A small network was shown many inputs. Here are its activations along a few directions, one row for each input.
In each table, some parts of the input vary, and every possible input appears once, in random order.
A made-up example of a description, with smaller parts first: line(6) and (point or (values(2) and ring(5)) or ring(11)).
Shared parts are said once, and a part with two or three values counts as separate values.
In the rows, zero is written as 128.

Other details of the inputs shift rows strongly along two fixed directions, in all tables alike. That doesn't count.

A family of inputs:
R1: [161 143 136 111 157 115 190 179 160 141 114 160 132 153]
R2: [134 132 134 118 154 138 163 171 164 139  92 161 125 131]
R3: [202 131 117 132 122 108 156 135 125 130 141 108 116 167]
R4: [ 29 128 137 128 120 177  86  99 104 127 119 127 120  98]
R5: [173 106 107 132 113 107 101 105 132 122 135 101 126 128]
R6: [130 144 150 127 146 120 163 152 142 129 123 152 144 128]
R7: [136 128 106 165  98 116  84  94 124 113 143  82 141 104]
R8: [ 82 130 125 111 135 147 129 141 128 136 127 145 124 125]
R9: [121 139 121 151  94 143  95  86  85 121 160  69 119 130]
R10: [163 129 147 108 161 108 182 167 149 138 113 173 134 149]
R11: [112 131 144 116 143 122 147 141 129 129 130 151 136 130]
R12: [125 120 133 112 153 140 158 157 148 134  92 174 113 139]
R13: [ 88 130 155 132 133 137 122 109 110 117 119 156 134 107]
R14: [125 136 114 156  91 153  93  86  84 119 153  75 107 129]
R15: [179 112 124 133 118 121 105  99 126 125 125  98 122 128]
R16: [211 112 105 123 126 114 137 146 150 138 122 106 108 157]
R17: [181 119 132 137 114 112 111 103 116 121 138 100 130 129]
R18: [202 122 105 124 123 116 143 146 138 138 136 106 109 160]
R19: [ 87 126 117 112 137 136 135 150 134 136 126 155 123 132]
R20: [ 68 122 145 115 139 144 108 114 125 126 108 151 131  99]
R21: [ 53 127 151 133 129 157 100  91 105 115 109 151 127  93]
R22: [213 109 115 125 127  86 136 135 145 127 136 120 132 147]
R23: [159 125  92 153 104 116 111 130 142 126 138  91 129 130]
R24: [107 113 116 101 150 126 146 165 158 139 105 172 123 135]
R25: [ 97 115 138 104 150 130 126 132 147 131 104 163 133 112]
R26: [105 133 131 108 140 128 147 147 133 135 132 145 130 141]
R27: [139 121 148 104 157 111 159 155 150 134 108 175 137 129]
R28: [ 95 122 145 112 140 126 125 128 130 125 121 156 141 110]
R29: [121 131 148 115 146 123 152 141 130 133 126 154 137 134]
R30: [101 134 132 118 140 151 142 144 126 137 115 152 115 131]
R31: [ 37 131 137 133 122 177  93 104 103 125 113 131 115  99]
R32: [113 136 137 111 144 133 154 148 130 137 126 149 128 144]
R33: [ 44 138 134 124 123 172 107 114 102 131 129 132 120 111]
R34: [140 133 129 162 100 138  84  81 113 116 132  72 132  99]
R35: [144 124 135 153 100 128  85  78  94 115 144  84 128 112]
R36: [111 129 122 108 142 117 153 156 139 136 132 154 131 146]
R37: [124 145 115 161  91 155  95  96  99 122 150  64 120 115]
R38: [ 85 130 135 122 134 124 129 128 121 125 140 145 141 122]
R39: [126 143 101 159  91 120 102 105 108 117 169  73 135 128]
R40: [208 125 112 147 122  83 137 142 154 122 138 115 145 138]
R41: [137 140 115 165  96 112 102 102 111 112 166  81 145 121]
R42: [ 42 146 115 140 118 149 114 133 122 123 134 135 138 104]
R43: [221 111 123 129 132 106 134 124 143 130 113 114 117 144]
R44: [205 126 129 137 125 100 151 128 125 125 141 115 126 155]
R45: [111 130 142 113 143 121 145 142 132 130 133 151 141 130]
R46: [108 117 124 103 148 138 139 156 152 139 105 159 121 130]
R47: [184 134 135 151 115 112 122 114 128 120 135  99 138 121]
R48: [104 135 134 113 138 132 145 144 127 135 131 142 126 139]
Description of these inputs: ring(6) and (values(2) or line(6)).
Changing only the ring(6) part turns R39 into R23. The same change can be made to R9. Which row results? -> R31
Changing only the ring(6) part turns R29 into R17. The same change can be made to R11. Which row results? -> R27
A walk changes only the ring(6) part. It starts at R47 and steps to R6. List the rest of the walk in order. -> R1, R37, R2, R34
List by row number the other rows that have the ring(6) part in common with R25. -> R5, R7, R15, R20, R21, R34, R43

A family of inputs:
R49: [107 134 120 133 126 134 131 136 133 129 129 130 130 128]
R50: [107 122 127 131 120 137 102 109 119 125 127 117 125 114]
R51: [137 125 126 118 141 130 144 150 147 135 110 147 123 131]
R52: [133 132 126 112 149 115 166 168 152 138 122 162 133 142]
R53: [206 125 131 134 132 102 147 138 147 129 119 122 131 141]
R54: [ 49 132 134 131 122 144 104 113 111 122 132 138 134 103]
R55: [112 129 135 132 122 147 112 109 107 127 128 117 119 122]
R56: [109 128 126 135 118 146 106 115 118 126 127 111 122 118]
R57: [123 132 140 106 153 125 166 161 140 136 119 170 130 142]
R58: [137 121 134 110 146 117 151 144 141 132 118 155 130 139]
R59: [135 126 131 116 143 133 146 145 142 135 110 147 122 134]
R60: [136 131 129 109 151 115 165 167 152 140 121 160 133 143]
R61: [110 135 128 124 128 132 132 133 124 129 137 130 130 131]
R62: [105 137 136 130 127 144 130 125 113 128 132 129 123 131]
R63: [129 130 120 119 139 120 151 158 149 133 124 148 134 135]
R64: [134 125 136 114 145 134 147 142 138 135 110 147 121 136]
R65: [109 141 142 136 125 122 127 118 117 121 144 126 148 115]
R66: [220 115 124 143 119  96 123 109 136 120 137  99 135 134]
R67: [108 123 128 129 121 138 105 107 117 124 124 120 123 116]
R68: [170 131 112 145 105 125 118 113 116 127 145  83 116 139]
R69: [109 123 131 127 125 139 108 107 115 125 124 122 123 119]
R70: [129 120 127 118 138 125 132 137 141 132 113 146 126 125]
R71: [ 81 139 135 120 142 144 140 150 135 133 117 154 129 125]
R72: [135 120 124 116 144 113 148 153 151 132 119 157 136 133]
R73: [116 127 118 139 116 139 106 118 126 126 127 112 125 116]
R74: [108 124 134 129 124 140 107 106 110 125 127 122 122 118]
R75: [182 127 124 123 135 115 156 148 141 136 126 127 120 155]
R76: [177 140 121 165  96 118 108  94 108 116 157  65 134 128]
R77: [113 126 133 126 126 131 120 115 114 124 134 128 127 126]
R78: [ 89 128 138 118 135 135 129 132 128 127 120 152 130 119]
R79: [158 130 112 143 111 124 123 126 125 128 141  98 120 137]
R80: [ 42 136 152 140 119 141  95  90  99 113 138 134 149  85]
R81: [176 114 102 148 100 116  93 101 125 122 140  81 123 126]
R82: [115 124 126 126 124 127 119 122 125 126 133 127 131 124]
R83: [171 126 117 135 113 115 124 118 117 125 147  95 122 149]
Changing only one part turns R75 into R83. The same change can be made to R71. Which row results? -> R60
Describe the family of inputs behind these rows. -> ring(5) and (point or line(6))
List by row number the other rows that have the ring(5) part in common with R56. -> R51, R53, R55, R59, R64, R73
A walk changes only the ring(5) part. It starts at R49 and steps to R73. List the rest of the walk in order. -> R81, R72, R63

A family of inputs:
R84: [192 111 146 114 136 104 131 116 119 120 123 133 125 139]
R85: [119 130 129 131 139 108 142 151 152 126 121 164 146 113]
R86: [ 96 125 115 108 142 149 138 162 139 139 117 154 116 134]
R87: [127 128 129 148 103 157  84  83  97 115 131  78 110 108]
R88: [162 132 116 134 123 100 139 154 147 141 152 120 135 147]
R89: [171 131 122 124 128 135 146 143 133 150 130 114 107 157]
R90: [136 127 135 161 105 135  88  79 106 113 134  87 131 107]
R91: [180  98 121 111 135 101 127 117 137 124 123 128 127 137]
R92: [195 135 134 139 132  99 149 131 135 118 132 124 144 133]
R93: [ 23 129 133 119 130 171  95 113 127 133 105 146 125  92]
R94: [ 94 145 136 118 140 143 165 152 121 129 129 157 120 147]
R95: [ 93 143 150 114 142 127 160 149 127 135 135 151 149 128]
R96: [ 87 140 113 114 142 134 153 157 136 133 126 153 123 148]
R97: [118 118 113 158  94 130  75  86 116 116 135  84 133 102]
Describe the family of inputs behind these rows. -> values(2) and (point or ring(6))
Changing only the values(2) part turns R84 into R91. The same change can be made to R92. Which row results? -> R85
